A small network was shown many inputs. Here are its activations along a few directions, one row for each input.
Each table varies a few parts of the input and shows all the possible inputs, shuffled.
Descriptions start from the smaller parts, as in this example, which fits no table here: ring(5) and (point or line(11) or (values(2) and line(6))).
Shared parts are said once, and a part with two or three values counts as separate values.

Other details of the inputs vary at random and push rows far along two fixed directions, the same in every table; ignore that.

Rows:
R1: -15,-9,9,14,-6,-2,-1,14,10,14,-14,17,22,-19,1
R2: 38,7,-20,-30,-4,-8,9,21,-15,-13,13,-17,-42,18,9
R3: -23,-6,12,20,-4,5,-4,10,10,9,-5,13,38,-21,1
R4: 38,6,-20,-30,-4,-5,13,22,-13,-11,10,-16,-45,16,9
R5: -13,16,2,-2,0,-10,-6,-5,0,7,-27,12,5,-6,4
R6: -27,-18,-2,11,-4,1,-5,12,9,14,-12,7,45,-7,2
R7: 32,11,-12,-18,15,-17,3,-2,-5,-9,16,-11,-59,4,17
R8: -21,-14,9,15,-5,3,-4,11,10,9,-9,11,34,-15,-4
R9: -18,-12,11,17,-6,0,-4,10,9,13,-8,15,31,-16,-4
R10: -15,-18,15,42,3,83,30,-56,-9,-23,74,-38,37,69,-88
R11: 2,1,-1,6,2,16,5,-37,-11,-12,17,-15,-20,27,-25
R12: -7,-10,0,-3,2,-3,-6,10,6,4,-5,5,10,-10,8
R13: -21,-19,8,15,-9,-1,-4,14,9,14,-10,9,35,-13,-5
R14: -27,1,11,15,-13,-3,-12,-11,2,10,-29,18,28,-12,-7
R15: 8,-5,3,16,5,19,8,-18,0,-9,39,-16,-7,19,-18
R16: -13,15,20,12,-12,3,-4,3,7,6,-23,22,25,-16,-2
R17: 15,10,-3,-5,8,-14,-4,3,4,-3,6,1,-26,-10,20
R18: -14,15,22,8,-21,-1,-9,-3,3,5,-25,21,20,-17,-4
R19: 41,26,-19,-39,12,-17,6,16,-11,-10,4,-5,-41,2,22
R20: 28,3,-26,-20,16,-24,5,4,-10,-2,5,-16,-54,11,24
R21: -24,-16,10,15,-8,2,-4,13,9,13,-11,12,34,-12,-6
R22: -13,2,7,6,-11,11,5,24,3,10,-10,12,51,-10,-11
R23: -17,-15,-1,4,-4,-5,-5,15,7,8,-14,11,31,-15,8
R24: 13,-4,-9,-13,8,-17,-4,8,-2,-2,1,-7,-24,-3,14
R25: -18,14,12,10,-5,0,-3,5,6,8,-27,21,27,-12,-2
R26: 7,-4,17,19,-6,59,20,-57,-13,-27,63,-36,-6,56,-65
R27: -20,-15,10,17,-8,1,-3,12,9,12,-10,14,32,-14,-6
R28: 21,21,-12,-21,9,-21,-8,-23,-12,-13,-5,-9,-54,7,12
R29: -19,9,19,13,-10,16,-5,-3,9,2,-14,17,40,-11,-7
R30: -24,-17,0,14,-7,-4,-1,16,9,19,-18,8,32,-10,2
R31: 9,-3,-16,-10,6,-20,0,7,-4,3,0,-8,-23,5,16
R32: -13,14,2,-1,0,-5,-3,-5,1,8,-29,12,3,-5,2
R33: -18,-16,0,11,-7,-7,-4,16,4,16,-16,10,28,-12,4
R34: -20,-16,7,26,7,71,18,-61,-10,-23,62,-39,37,65,-72
R35: 30,12,-10,-14,15,-14,6,-2,-4,-9,15,-9,-57,1,19
R36: 13,-4,-11,-11,4,-19,1,8,-5,-2,0,-2,-25,-1,14
R37: 32,16,-12,-19,15,-26,0,2,-5,-9,9,-5,-60,-5,28
R38: 22,4,-15,-25,-8,-9,3,31,-8,-5,-6,-4,-13,0,14
R39: 9,17,5,-13,-7,-14,-6,-14,-5,-4,-18,6,-34,-6,9
R40: -21,-17,1,12,-5,-3,-6,15,5,15,-16,8,37,-13,3
R41: -6,-11,-5,3,-2,-9,0,14,2,12,-13,5,4,-8,8
R42: -5,16,17,1,-13,0,-8,-9,1,-3,-14,10,9,-10,-3
R43: -4,-10,0,1,-3,-11,-1,16,6,10,-12,6,1,-13,7
R44: -18,-14,1,9,-5,-7,-4,16,6,9,-14,10,29,-15,5
R45: -20,-15,7,11,-5,6,-6,10,11,8,-8,12,37,-15,-1
R46: -17,-5,14,23,-7,5,-1,11,15,14,-8,16,28,-20,1
R47: -2,20,14,1,-5,-2,-5,0,5,0,-18,14,8,-14,5
R48: -9,10,11,-7,-11,-5,-13,-12,0,0,-22,13,4,-14,8
R49: -10,1,8,7,-14,11,11,25,4,14,-13,14,42,-10,-12
R50: 12,-3,-11,-10,4,-19,2,11,-2,1,-6,0,-27,-5,16
R51: 38,-4,-5,-1,17,57,23,-90,-32,-53,105,-73,-63,92,-67
R52: 28,28,-10,-20,18,-8,3,-14,-10,-18,8,-10,-49,14,8
R53: -6,17,4,-4,4,-1,-5,0,4,0,-19,13,12,-9,8
R54: -6,-7,-3,-9,-19,5,-1,37,2,5,-18,10,39,-11,6
R55: -6,-13,-7,-2,2,-6,-5,10,2,6,-7,1,12,-5,11
R56: -18,-5,11,18,-4,7,-7,8,15,9,-4,15,37,-20,5
R57: 17,4,-8,-15,11,-16,-5,5,1,-3,0,2,-26,-10,22
R58: -15,-6,6,8,-1,2,-7,12,12,9,-10,13,28,-20,7
R59: -22,-16,10,15,-8,4,-1,15,10,14,-13,12,30,-13,-6
R60: 9,18,5,-13,-8,-18,-10,-14,-6,-5,-17,7,-32,-7,11
R61: -17,-37,6,26,2,53,12,-27,0,-11,55,-31,43,40,-52
R62: -16,13,2,0,3,-2,-5,-9,0,2,-21,5,12,0,-3
R63: -11,-10,-8,2,3,-11,-3,10,3,8,-6,-3,13,-3,7
R64: 30,11,-12,-19,18,-15,1,-3,-4,-11,17,-13,-54,3,17
R65: 33,31,-2,-32,0,-15,-7,-17,-10,-19,-1,-4,-56,0,20
R66: 36,32,-2,-22,7,-14,3,-9,-6,-13,-3,-2,-61,3,17
R67: 29,4,-30,-27,20,-24,-1,1,-10,-7,8,-17,-49,11,29
R68: -24,-47,16,52,-1,85,29,-47,-3,-16,85,-41,51,64,-91
R69: -8,-7,2,0,1,-9,-6,13,5,6,-10,6,7,-13,8
R70: 10,-3,-19,-10,11,-17,-1,5,-6,1,1,-11,-20,6,17
R71: 22,16,-7,-17,-2,-8,9,19,-7,1,-2,3,-10,0,5
R72: 31,13,-13,-21,19,-13,0,-5,-4,-15,19,-10,-51,0,24
R73: -26,-18,-2,17,-6,-4,-2,15,5,19,-16,8,40,-7,3
R74: -19,-10,12,19,-6,5,0,14,13,15,-11,14,29,-19,-4
R75: 30,8,-12,-19,16,-17,0,-3,-6,-11,15,-11,-51,3,16
R76: 25,18,-15,-24,11,-13,-6,-31,-13,-17,5,-13,-56,13,10
Description of these inputs: line(4) and (values(2) or ring(6) or line(11)).
Changing only the line(4) part turns R38 into R54. The same change can be made to R63. Which row results?
Answer: R6
Changing only the line(4) part turns R67 into R20. The same change can be made to R55. Which row results?
Answer: R41
Which other rows does R62 become when the ring(6) part takes its other values? List them by row number.
Answer: R28, R42, R47, R51, R52
Which other rows does R22 become when the values(2) part takes its other values? List them by row number.
Answer: R38
A walk changes only the line(11) part. It starts at R73 and steps to R31. List the rest of the walk in order.
Answer: R33, R36, R13, R21, R27, R9, R7, R37, R15
Which other rows does R16 become when the line(4) part takes its other values? List them by row number.
Answer: R29, R47, R66

Rows:
R77: -35,13,26,26,-38,27,9,15,8,18,-24,19,78,-7,-36
R78: 49,-18,-20,-36,13,-19,7,16,-8,-14,30,-24,-50,8,15
R79: -30,2,27,16,-28,31,-3,17,6,2,-20,19,70,-6,-38
R80: -8,36,-23,-36,8,-45,-22,2,-3,13,-79,24,-15,-39,46
R81: -15,15,26,20,-22,-44,-28,-23,2,22,-48,39,-9,-50,25
R82: -5,14,26,-21,-26,-17,-16,27,1,4,-54,28,31,-38,10
R83: -49,9,2,17,-12,18,-15,-21,-1,6,-25,14,98,10,-11
R84: 56,11,-33,-35,13,-32,20,28,-7,1,19,-16,-72,12,25
R85: 24,-7,-30,-33,38,-37,-5,-4,-8,-4,1,-19,-92,18,33
R86: 16,-18,-18,-4,24,-30,-4,-15,1,-11,15,-21,-87,10,24
R87: 21,-5,-45,-26,38,-24,0,-10,-8,-14,11,-34,-61,17,25
R88: 44,25,-2,-16,51,-8,9,-6,15,-18,57,-11,-69,-21,39
R89: 7,45,11,-12,-25,-30,0,49,2,24,-71,35,-1,-38,32
R90: 41,-27,-28,-28,2,9,6,5,-10,-18,45,-27,-42,20,16
R91: -61,-10,24,22,-10,19,-5,-26,8,21,-37,24,64,3,-33
R92: -18,-46,15,54,2,21,-1,-49,-5,-3,72,-39,-4,29,-42
R93: 18,-24,-15,7,12,32,30,1,-18,-14,64,-28,-4,40,-37
R94: -26,12,13,6,-11,-31,-16,-14,16,14,-64,38,-14,-37,19
R95: -27,20,20,7,-30,5,4,26,-2,4,-38,32,50,-22,-9
R96: 12,-29,-5,35,0,54,40,-1,-10,-1,63,-35,23,53,-49
R97: -20,26,55,46,5,45,-10,-19,34,-8,9,38,61,-29,-21
R98: 4,24,10,-39,-37,-20,-28,33,5,5,-59,31,-4,-43,48
R99: -10,-27,-26,13,27,27,6,-31,-15,-15,64,-52,34,64,-25
R100: 11,-40,-10,17,6,48,21,0,-3,-17,72,-36,15,48,-56
Changing only one part turns R79 into R100. The same change can be made to R80. Which row results?
Answer: R87
What do these inputs look like to the network?
Answer: values(2) and (point or line(5) or line(6))
Which other rows does R96 become when the values(2) part takes its other values? List them by row number.
Answer: R89

Rows:
R101: 33,2,1,-5,-1,2,9,-8,-8,-14,37,-19,-49,15,-7
R102: -17,16,-7,-19,1,-62,-32,18,14,26,-79,42,-7,-61,69
R103: -47,-13,40,54,-13,77,5,-43,11,-8,45,-6,94,22,-68
R104: -68,-20,25,46,-13,16,-12,2,24,30,-37,34,95,-31,-13
R105: -39,-21,25,42,-24,15,6,19,11,23,-15,21,69,-17,-25
R106: 51,-19,-33,-25,23,-6,14,34,-4,-10,54,-31,-38,17,17
R107: -16,-45,-21,10,7,12,13,41,5,16,19,-15,52,11,-6
R108: 21,21,-14,-23,20,-9,-8,-42,-16,-25,16,-22,-52,28,6
R109: 5,-11,-24,-20,7,-45,-1,86,15,27,-36,24,15,-44,60
R110: 46,-24,-57,-41,27,-20,12,22,-19,-13,38,-44,-58,31,25
R111: -14,-31,22,34,-3,38,7,-18,9,-5,43,-12,23,12,-37
R112: 10,5,-15,-23,-10,-62,-16,31,-6,16,-50,20,-38,-33,49
R113: -12,28,5,-3,2,-22,-16,-1,6,10,-41,22,5,-24,23
R114: -33,5,13,9,-30,-6,-8,29,10,27,-62,36,54,-30,3
R115: 41,5,-17,-19,8,-16,12,-12,-19,-12,27,-29,-77,28,2
R116: -27,-8,25,50,2,75,19,-55,-2,-18,62,-25,61,49,-77
R117: 32,20,-20,-36,-1,-23,-1,-5,-18,-13,-10,-15,-63,16,20
R118: 10,34,-9,-40,-5,-46,-19,10,-7,4,-61,23,-27,-26,42
R119: 35,17,3,-18,-7,17,10,-12,-10,-19,26,-16,-40,18,-9
R120: 48,23,-10,-23,6,13,20,-20,-19,-26,34,-26,-68,39,-12
R121: -12,-8,10,13,1,-13,-4,12,11,11,-15,18,4,-22,8
R122: -47,-16,34,41,-13,26,-9,0,25,14,-7,26,80,-31,-13
R123: 43,29,0,-28,7,22,10,-32,-16,-37,39,-21,-53,30,-18
R124: -4,32,12,-8,-8,-2,-3,4,3,1,-34,23,15,-18,1
R125: 0,-1,-13,-22,3,-59,-24,17,3,12,-50,22,-40,-36,52
R126: -17,0,14,18,-4,61,16,-46,-10,-18,34,-25,37,50,-68
R127: -44,-19,14,24,-11,-12,-13,18,19,28,-42,29,44,-34,4
R128: 22,-1,-3,10,27,31,15,-50,-10,-27,65,-33,-40,44,-28
Changing only one part turns R114 into R117. The same change can be made to R104. Which row results?
Answer: R102
What do these inputs look like to the network?
Answer: line(4) and (point or ring(6))

Rows:
R129: -6,5,16,16,-14,11,-4,-7,7,-5,11,12,0,-15,1
R130: -4,7,2,-20,-7,-42,-1,56,22,22,-54,44,5,-54,44
R131: 55,23,-5,-22,10,-1,7,-6,0,-23,33,-10,-54,10,14
R132: -28,22,7,4,-19,-17,-13,-12,0,23,-49,19,16,-16,7
R133: -36,-35,19,40,1,32,8,-21,18,12,35,-3,43,17,-42
R134: 26,12,12,3,-6,29,9,-13,-5,-18,46,-4,-3,5,-23
R135: -15,-20,3,15,-16,-30,-9,41,5,26,-44,25,37,-28,16
R136: -19,3,15,25,-23,57,23,-34,-17,-6,13,-6,64,42,-63
R137: 39,0,-41,-48,12,-28,-1,-8,-19,-26,16,-30,-85,23,40
R138: -5,-2,21,34,-11,62,13,-2,14,-3,44,-5,61,20,-43
R139: -24,-2,19,12,-10,-16,-7,27,18,18,-42,34,16,-45,29
R140: -40,-30,-11,23,14,27,-8,-31,-2,-11,29,-25,46,39,-19
R141: -35,-24,-2,35,19,13,-4,-16,8,5,14,-7,27,9,-24
R142: -14,12,20,7,-16,-32,-23,33,23,18,-60,47,8,-65,52
R143: -18,-4,20,1,-4,26,-6,-43,0,-10,-4,-4,18,15,-36
R144: -30,-22,-4,14,-18,49,10,15,0,4,25,-13,92,28,-33
R145: 38,18,1,-18,16,9,20,11,-3,-13,31,-18,-37,13,3
R146: 53,7,-6,-22,32,-2,8,-43,-17,-23,60,-42,-105,32,5
R147: -58,-44,11,33,-17,26,-14,-10,9,20,-1,2,97,3,-21
R148: 7,10,-17,-24,-5,-46,-8,54,11,16,-46,32,-11,-47,41
R149: 34,-9,-32,-28,7,2,18,-3,-17,-17,31,-31,-30,22,-3
R150: -6,-7,10,8,-8,-22,6,25,16,17,-19,16,11,-20,12
R151: -5,-10,-8,-4,-11,-27,0,49,3,20,-42,34,31,-33,26
R152: -4,15,2,-7,20,-42,-17,9,7,11,-39,31,-26,-45,47
R153: 17,-8,-7,-5,5,-18,7,2,7,2,7,-2,-48,0,17
R154: -2,6,10,22,18,14,-1,-40,-10,-23,32,-5,-11,7,-9
R155: 12,-14,11,13,6,50,25,-18,-4,-22,61,-22,7,32,-44
R156: 62,29,-3,-20,10,0,8,-27,-26,-41,68,-37,-100,31,-2
R157: 31,11,-32,-33,9,-6,12,17,-13,-3,22,-33,-25,17,7
R158: -27,4,12,29,-26,40,11,-39,-14,-3,5,-13,28,40,-47
R159: -11,37,13,-34,-20,-16,-20,48,9,14,-80,44,27,-39,25
R160: -27,-40,-2,10,-22,44,9,3,-3,-3,17,-8,85,19,-32
R161: -24,-22,1,8,-2,-25,-17,20,8,36,-40,25,22,-35,20
R162: 36,27,-15,-36,16,-27,11,42,5,4,-5,5,-51,-10,36
R163: -2,-17,-27,0,36,9,6,-38,-10,-12,33,-43,-19,30,-12
R164: 23,5,-18,-12,41,-22,4,-28,1,-10,29,-13,-67,18,11
R165: 58,8,-32,-31,26,7,26,10,-26,-22,47,-34,-66,45,0
R166: 17,-2,-32,-30,7,-38,-8,16,-8,0,-21,-16,-55,-14,44
R167: -58,-8,23,27,-2,40,-12,-42,9,-1,-14,8,69,10,-49
R168: -28,24,17,9,-34,-22,-8,15,-5,23,-67,30,40,-20,2
R169: -8,0,-3,-3,-10,-53,-16,55,13,25,-57,29,3,-50,39
R170: 28,4,-25,-39,-1,-46,-12,23,-14,-7,-14,-8,-45,1,45
R171: 26,16,10,-7,6,-3,-6,-33,-6,-15,34,-6,-51,-7,3
R172: -28,-47,3,39,-12,29,8,1,0,7,9,-1,44,17,-26
R173: -4,11,-5,-5,0,-18,-3,64,10,22,-40,24,25,-34,26
R174: 41,12,3,-15,13,-14,10,-4,-11,-17,30,-21,-66,12,7
R175: -28,-7,25,9,-21,55,6,-18,-1,-12,-1,10,71,16,-59
R176: 30,32,-10,-49,7,-21,-9,-17,-9,-22,-29,-8,-78,1,20
R177: -25,-18,-5,18,-9,-14,-8,26,19,19,-33,18,21,-29,13
R178: -24,8,19,18,8,-15,-17,-10,22,10,-27,25,29,-41,18
R179: -2,8,18,7,0,-19,-18,-1,18,12,-19,25,-10,-37,27
R180: 4,40,19,-6,-18,-19,-18,59,14,19,-46,54,25,-62,39
R181: -25,19,13,23,-21,49,18,-7,-12,5,-7,1,70,31,-50
R182: 8,-13,-10,-7,-2,-12,3,7,-9,4,9,-25,1,6,-5
R183: -23,-39,-4,23,5,34,2,-34,-6,4,48,-40,30,36,-43
R184: 9,35,-13,-5,15,-15,0,-47,-18,-13,-12,-7,-40,25,4
R185: -6,-26,-6,12,15,14,1,-22,4,3,37,-19,-14,24,-26
R186: 8,-12,-24,-4,28,-23,-7,-10,-9,1,-1,-4,-38,7,19
R187: 42,14,8,-4,4,-9,-1,-9,-1,-19,25,-14,-50,10,6
R188: -6,0,17,0,-19,33,4,-32,-9,-22,13,-17,14,33,-53
Changing only one part turns R136 into R184. The same change can be made to R149. Which row results?
Answer: R163
Changing only one part turns R172 into R165. The same change can be made to R158. Which row results?
Answer: R181
What do these inputs look like to the network?
Answer: line(6) and (values(2) or line(8))
List by row number the other rows that have the line(6) part in common with R161.
Answer: R132, R133, R143, R146, R147, R171, R179, R183, R185
Which other rows does R139 become when the line(6) part takes its other values? List them by row number.
Answer: R145, R146, R152, R155, R174
Which other rows does R168 become when the values(2) part takes its other values? List them by row number.
Answer: R188
Which other rows does R130 become when the line(6) part takes its other values? List them by row number.
Answer: R133, R150, R153, R162, R164
